Each row below holds a small network's activations on one record, seen along a few directions.
Here are examples, each followed by its value of one field, M.
The word none means that the record has no M.
The largest differences between rows may come from other fields.
In the rows, 500 means zero.
Random noise pushes rows far along 3 fixed directions. That doesn't count. These rows show it; they differ only by the noise:
439 601 454 615 383 664 518 398 443 477 528 430 563 400 410 552 385 457 483 484 576 582 477 487 402
460 586 511 553 492 600 503 432 548 581 566 373 488 484 465 518 487 490 413 493 608 576 456 436 462
610 562 496 481 532 635 423 435 555 528 495 435 553 418 562 489 549 466 436 519 540 509 564 521 455
371 556 555 445 486 529 460 470 554 602 551 479 463 454 447 539 434 464 440 505 585 510 458 430 475
392 598 477 599 395 629 526 411 464 515 550 423 528 427 395 556 382 465 468 482 594 585 448 455 419

570 425 534 192 639 284 325 634 539 505 386 765 497 462 631 491 550 503 590 577 326 287 617 591 589 -> m18
694 490 417 625 472 570 559 447 449 367 449 472 545 523 571 438 589 545 523 480 463 532 534 580 472 -> m2
417 470 486 572 465 401 594 546 442 449 530 530 444 603 438 483 507 545 533 454 516 530 400 458 509 -> m15
557 493 459 601 546 449 529 541 490 491 498 439 487 606 506 493 594 551 499 486 491 539 470 484 550 -> m19
214 479 642 301 449 363 486 505 598 656 562 609 344 502 420 541 360 484 470 532 550 421 400 381 523 -> m11
572 598 493 687 489 719 630 380 574 592 614 224 457 567 512 468 615 536 330 476 672 695 408 406 453 -> m23
450 518 500 481 469 534 475 519 492 520 501 535 536 445 482 539 448 436 522 495 485 495 526 518 510 -> m1
776 581 401 758 551 736 582 404 515 472 525 190 592 548 581 438 654 539 405 478 561 666 523 529 474 -> m22
530 441 592 284 563 458 379 544 601 568 443 642 458 452 590 487 576 454 473 543 466 373 571 509 534 -> m9
425 523 504 621 534 430 606 506 532 574 588 332 417 665 441 476 521 580 447 480 572 596 365 397 539 -> m14
425 581 370 790 359 520 681 457 339 381 546 382 552 613 355 519 438 576 558 459 533 655 361 467 441 -> m7
314 508 586 343 424 528 388 480 530 568 504 634 487 330 432 584 334 384 500 509 534 422 536 480 462 -> m3
527 482 541 530 633 389 549 560 612 610 585 353 389 695 545 431 666 568 416 466 565 555 426 410 590 -> m8
621 501 512 552 472 752 490 376 528 478 488 397 561 374 541 478 493 440 425 499 561 548 589 537 410 -> m5
501 439 648 338 654 479 412 512 683 663 528 451 404 515 571 458 575 474 387 525 565 442 533 445 547 -> m16
704 537 352 637 448 590 537 448 384 329 448 488 608 455 550 490 503 542 584 500 402 540 588 623 464 -> m21
444 447 511 410 521 382 452 611 463 471 460 654 509 493 500 506 494 457 572 479 437 425 520 531 544 -> m20
481 520 447 591 446 484 530 508 421 438 497 503 534 515 448 526 471 518 548 479 480 527 478 503 498 -> none
469 479 441 651 451 500 610 521 399 405 524 470 513 558 432 492 483 528 548 444 499 596 468 497 494 -> m12
612 575 367 769 430 674 641 393 396 385 537 323 564 509 453 490 475 566 496 468 537 663 475 519 421 -> m17
626 562 424 669 435 643 512 422 456 425 501 401 592 461 502 503 544 476 497 462 534 566 530 541 445 -> m10
813 483 429 576 575 584 500 456 517 402 441 407 563 519 648 420 687 554 475 517 454 501 583 600 488 -> m4
739 459 543 262 548 667 255 465 587 483 344 637 641 254 685 469 582 351 497 582 415 322 755 647 446 -> m13
755 486 580 382 717 536 388 477 744 661 525 344 426 528 711 422 733 505 343 524 545 454 600 505 573 -> m6

Here are new rows. What is M for each?
672 523 505 490 555 585 463 446 583 527 501 415 519 495 610 452 611 508 435 517 510 498 560 525 505 -> m11
522 420 549 289 686 213 404 690 561 556 465 661 426 609 605 463 631 537 541 515 393 369 524 518 652 -> m20
592 508 434 642 560 444 559 547 478 468 522 400 502 656 518 463 640 583 499 475 493 573 456 479 549 -> m19
534 406 534 441 605 339 528 578 537 506 495 533 400 625 547 454 597 600 494 518 451 465 476 481 581 -> m4
625 580 419 661 563 540 595 486 490 499 545 296 539 624 532 449 604 584 457 491 525 613 440 487 512 -> m22
537 531 402 676 407 594 585 455 383 373 472 450 592 502 453 493 465 504 549 476 492 571 476 546 437 -> m7
914 580 298 708 553 665 520 437 416 332 412 354 690 503 648 432 672 565 536 522 405 571 608 661 464 -> m18
449 594 458 780 433 638 632 390 489 540 613 214 505 569 383 525 455 526 430 449 631 695 411 417 469 -> m16
664 534 501 498 642 548 457 492 592 578 510 372 509 535 603 467 640 529 419 524 523 528 541 506 535 -> m18
494 515 490 406 405 613 401 474 469 468 438 622 625 313 506 560 392 383 564 537 421 434 630 587 455 -> m1
398 451 657 287 590 436 415 542 661 682 549 527 381 501 532 502 517 466 407 523 553 428 499 411 557 -> m5
539 449 509 465 489 484 504 497 505 461 469 562 474 493 535 478 505 513 517 500 463 464 526 528 509 -> m2
467 524 560 389 458 612 411 432 559 560 488 517 543 373 501 518 449 418 464 554 533 451 558 492 427 -> m13
640 538 417 712 436 646 576 416 439 392 500 391 565 503 507 472 564 503 492 440 551 595 501 541 435 -> m10
676 518 377 758 546 550 618 517 419 399 514 334 553 610 519 456 618 568 507 438 497 641 492 542 525 -> m20
473 464 498 510 634 230 563 611 531 547 548 449 387 714 504 459 569 615 528 480 468 498 416 454 621 -> m14
226 543 460 605 378 376 620 532 369 472 538 538 476 576 308 571 324 536 579 469 516 552 331 433 498 -> m7
293 503 544 562 425 467 629 495 488 558 587 475 379 578 386 526 439 528 457 458 607 587 345 381 492 -> m23
674 496 535 469 586 546 471 456 637 563 506 401 463 531 636 432 659 507 405 499 537 482 535 514 525 -> m2
569 449 411 577 502 427 545 556 378 346 449 557 551 529 499 482 497 540 613 474 396 506 542 586 518 -> m12
363 433 589 395 509 446 429 518 508 521 478 597 474 429 436 526 400 440 519 497 520 424 522 486 485 -> m16
523 532 574 406 576 586 432 461 623 635 522 406 503 464 551 477 551 457 397 543 567 487 524 461 486 -> m13
845 462 428 513 684 458 506 555 530 430 462 443 517 620 699 392 754 625 498 519 396 504 597 589 576 -> m21
473 538 502 540 396 699 464 392 473 478 472 469 594 339 442 527 396 401 486 515 557 514 545 518 382 -> m13
